A small network was shown many inputs. Here are its activations along a few directions, one row for each input.
Each table varies a few parts of the input and shows all the possible inputs, shuffled.
Descriptions start from the smaller parts, as in this example, which fits no table here: one of 2 separate values, together with either a single point or one of 11 places around a ring or (one of 4 places along a line, together with one of 5 places around a ring).
Shared parts are said once, and a part with two or three values counts as separate values.
In the rows, 128 means zero.

Table:
x1: [153 231 116 178 140 116  45 103 181 159 101  81 134]
x2: [134 128 143 112 147 118 151 149 113 124 122 153 134]
x3: [143 103 124 116 106 113 136 127  97 123 126 125 164]
x4: [105 100 122 131 104 141 133 113 122 121 147 118 126]
x5: [130 106 133 129 125 141 146 124 130 110 141 133  96]
x6: [134  88 116 129 102 127 127 116 104 116 130 115 140]
x7: [109 123 139 112 151 139 149 146 132 136 129 152 118]
x8: [ 85 116 128 114 130 139 135 135 124 147 136 137 148]
x9: [105 119 130 119 135 142 149 136 143 122 145 146  96]
x10: [ 81 113 119 121 114 142 136 125 134 132 151 131 127]
x11: [109 121 132 113 126 118 137 138 104 135 129 138 164]
x12: [168 109 135 115 127 113 149 138 105 113 119 140 134]
x13: [179 239 127 176 162 116  59 116 191 148  94  93 102]
x14: [158  95 127 127 122 127 140 127 113 105 123 130 110]
The inputs of x3 and x12 match in every part but one. If x8 is changed in the same way as x3 into x12, which row does it become?
Answer: x7
What do these inputs look like to the network?
Answer: one of 2 separate values, together with either a single point or one of 6 places around a ring

Table:
x15: [133 215 139 147 187 132  92 144 184 162 101 128 105]
x16: [137  72 106 133  93 130 113 107  98 121 122 103 149]
x17: [141 190 123 170 158 147  82 115 196 140 115 101  67]
x18: [107 220 141 148 191 141  91 140 192 168 110 134  99]
x19: [133  54 146  75 132 119 207 165  73 100 136 186 135]
x20: [221 179 130 174 147 117  80 111 158 116  89  93  83]
x21: [154  92 130 115 118 105 125 133  71 133 101 124 196]
x22: [165 212 141 145 181 122  93 140 173 156  93 128 112]
x23: [ 81  81 108 133  98 153 116 110 120 137 142 104 140]
x24: [113  77 109 131  93 142 117 106 110 131 135 105 147]
x25: [ 72 104 124 110 127 136 127 138 107 159 128 131 179]
x26: [115 195 125 171 162 157  81 111 205 146 124 108  61]
x27: [181 182 134 136 121  83 107 127 112 126 108 114 175]
x28: [ 85  39 131  97 110 157 197 139 109  95 171 159  87]
x29: [ 58  44 134  97 114 166 196 135 117 101 180 165  80]
x30: [196 181 122 170 151 125  79 113 173 125  95 100  76]
x31: [132 190 129 130 125 103 110 128 139 145 127 122 165]
x32: [129  95 122 111 121 114 124 136  85 143 107 130 188]
x33: [117  35 133  95 105 147 199 135  99  89 164 161  94]
x34: [189 206 138 147 180 110  89 142 161 146  81 126 114]
x35: [166  28 137 102 101 127 196 134  72  70 145 152 104]
x36: [ 73 198 129 133 134 123 108 128 157 158 144 127 152]
x37: [108 169 111 154 102 130  98 103 162 129 149  95 120]
x38: [173 187 125 168 152 137  83 111 186 134 107 102  74]
x39: [162  70 114 137  90 122 114 104  83 112 116  97 157]
x40: [100 194 127 132 131 114 109 132 149 151 135 121 158]
x41: [ 46 109 126 111 130 145 126 135 115 165 137 137 172]
x42: [140 165 113 153  97 119  99  99 152 123 141  96 127]
x43: [105 100 125 109 122 125 129 134  97 153 120 132 186]
x44: [ 76  64 147  74 139 141 210 168  95 117 156 186 125]
x45: [189 158 117 158  93  99  96  98 125 105 123  87 136]
x46: [ 55  85 110 134 102 162 114 106 128 143 151 111 134]
x47: [156 184 126 132 125  92 106 129 127 135 115 120 167]
x48: [ 81 174 113 155 105 139  97  99 170 135 158 101 114]
x49: [109  60 149  72 133 131 212 164  85 110 148 188 133]
x50: [158  52 153  79 129 111 209 163  58  91 129 180 144]
x51: [214 204 146 151 176 102  90 140 146 137  74 120 122]
x52: [141  30 130  98 104 135 194 136  87  79 152 158  96]
x53: [ 49  68 149  74 142 150 209 164 103 123 165 192 119]
x54: [163 160 110 155  96 108  95 100 140 114 129  94 128]
The inputs of x19 and x53 match in every part but one. If x30 is changed in the same way as x19 into x53, which row does it become?
Answer: x26
What do these inputs look like to the network?
Answer: one of 2 separate values, together with one of 4 places along a line, together with one of 5 places along a line

Table:
x55: [116 133 134 119 139 131 142 139 133 131 133 143 122]
x56: [137 120 132 121 128 119 132 133 109 128 120 131 149]
x57: [138 108 126 130 114 127 133 121 117 114 133 123 124]
x58: [147 109 129 125 128 128 138 130 120 116 125 132 116]
x59: [101 119 121 124 118 134 128 125 128 135 138 126 138]
x60: [147 124 134 119 132 119 141 137 118 120 123 138 130]
x61: [116 118 130 124 135 140 139 132 136 127 134 137 109]
x62: [107 117 126 129 121 139 133 123 132 124 142 127 116]
x63: [132 111 121 125 111 123 128 123 113 125 129 122 146]
x64: [162 220 123 171 148 118  62 112 179 149 101  93 117]
x65: [106 129 132 121 135 130 132 135 124 138 130 136 141]
What do these inputs look like to the network?
Answer: either a single point or (one of 2 separate values, together with one of 5 places around a ring)

Table:
x66: [104 117 129 130 128 145 139 125 141 121 145 132  99]
x67: [156 104 129 130 118 126 139 123 115 105 129 126 113]
x68: [ 84 138 123 124 120 129 120 127 127 147 138 126 159]
x69: [106 134 141 114 158 137 146 149 136 139 127 153 118]
x70: [148 101 119 131 110 125 126 119 113 115 125 117 130]
x71: [162 116 136 118 131 118 151 138 116 110 124 143 118]
x72: [ 96 114 119 130 120 144 126 121 138 131 142 124 116]
x73: [172 231 124 175 154 116  58 112 185 149  97  91 111]
x74: [ 91 123 122 128 118 140 121 120 133 142 140 121 139]
x75: [158 120 141 114 147 117 145 147 110 123 111 148 132]
x76: [143 110 122 129 108 121 122 119 108 126 123 115 153]
x77: [110 130 136 117 141 138 151 140 142 126 141 148 104]
x78: [136 125 123 124 110 109 120 125 101 130 122 119 172]
What do these inputs look like to the network?
Answer: either a single point or (one of 2 separate values, together with one of 6 places along a line)
Change only the place on the line of 6 in x68. List by row number the other rows that result.
Answer: x66, x69, x72, x74, x77

Table:
x79: [107 140 144 106 158 142 157 156 148 139 137 155 108]
x80: [129  87 112 133 110 146 115 110 128 134 128 111 126]
x81: [ 82 130 132 131 108 134 134 114 125 122 158 127 136]
x82: [ 88 135 123 109 147 131 139 151 140 141 132 152 125]
x83: [153 147 132 122 110  98 124 121 104 130 125 125 173]
x84: [137 105 109 127 113 129 129 119 134 114 133 131 104]
x85: [155 110 129 126 124 140 150 123 142 111 136 134  86]
x86: [173 123 140 132 138 121 147 140 121 103 117 125 107]
x87: [139 239 120 180 154 131  51 106 204 159 109  87 101]
x88: [113 124 150 127 145 146 152 132 135 118 143 147  88]
x89: [166 136 129 121 137 101 123 134 109 123 105 144 146]
x90: [185 140 148 121 149 112 143 139 118 120 109 148 130]
x91: [142 130 122 133  99 108 126 123 108 112 135 103 152]
x92: [158 120 132 126 132 118 110 126 102 144  98 124 167]
x93: [ 95 119 129 129 134 136 132 128 127 119 140 144 105]
x94: [ 86 102 132 135 133 153 121 117 122 139 133 125 128]
x95: [147 102 124 137 122 128 112 127 106 127 107 102 145]
x96: [125 116 111 129  86 128 129 106 130 118 154 113 134]
x97: [ 79 119 124 116 145 148 128 141 134 162 126 133 147]
x98: [155 119 120 132 126 110 126 135 113 106 114 122 123]
x99: [ 75 145 125 113 119 128 141 137 138 146 150 135 155]
What do these inputs look like to the network?
Answer: either a single point or (one of 4 places along a line, together with one of 5 places along a line)
A walk changes only the place on the line of 4. It starts at x88 and steps to x93. List the rest of the walk in order.
Answer: x94, x81
Change only the place on the line of 4 in x91. List by row number the other rows that result.
Answer: x86, x95, x98

Table:
x100: [143 242 116 172 148 107  42 114 175 167  94  85 152]
x101: [ 69  98 134 115 142 149 132 138 110 155 126 139 158]
x102: [181 101 144 118 130 107 157 139  86  95 116 144 133]
x103: [152  78 123 138  88 124 138 106  95  92 138 108 123]
x104: [115 101 150 112 170 147 155 153 120 132 117 160 101]
x105: [190 244 137 169 174 113  70 127 188 149  88 102 104]
x106: [ 89 116 122 122 100 140 157 119 139 105 175 133  99]
x107: [117 138 147 102 138 121 177 152 130 110 151 169 108]
x108: [115  96 113 102 112 125 133 135 108 147 125 133 173]
x109: [160  98 127 102 141 124 157 150 119 123 115 156 120]
x110: [ 71 135 131 105 111 121 155 135 120 135 160 146 163]
x111: [137  98 131 117 100 106 132 124  73 121 126 121 185]
x112: [ 87  78 127 133 130 166 133 121 131 125 141 126  94]
x113: [131  76 105 122 100 142 137 117 129 118 137 120 111]
x114: [163 222 114 189 135 129  45  89 196 144 110  77  94]
What do these inputs look like to the network?
Answer: one of 3 separate values, together with either a single point or one of 4 places along a line
The inputs of x111 and x102 match in every part but the choice among 3 separate values. If x110 is changed in the same way as x111 into x102, which row does it become?
Answer: x107
Change only the choice among 3 separate values in x101. List by row number the other rows that result.
Answer: x104, x112
List by row number the other rows that have the choice among 3 separate values in common with x114.
Answer: x103, x106, x112, x113
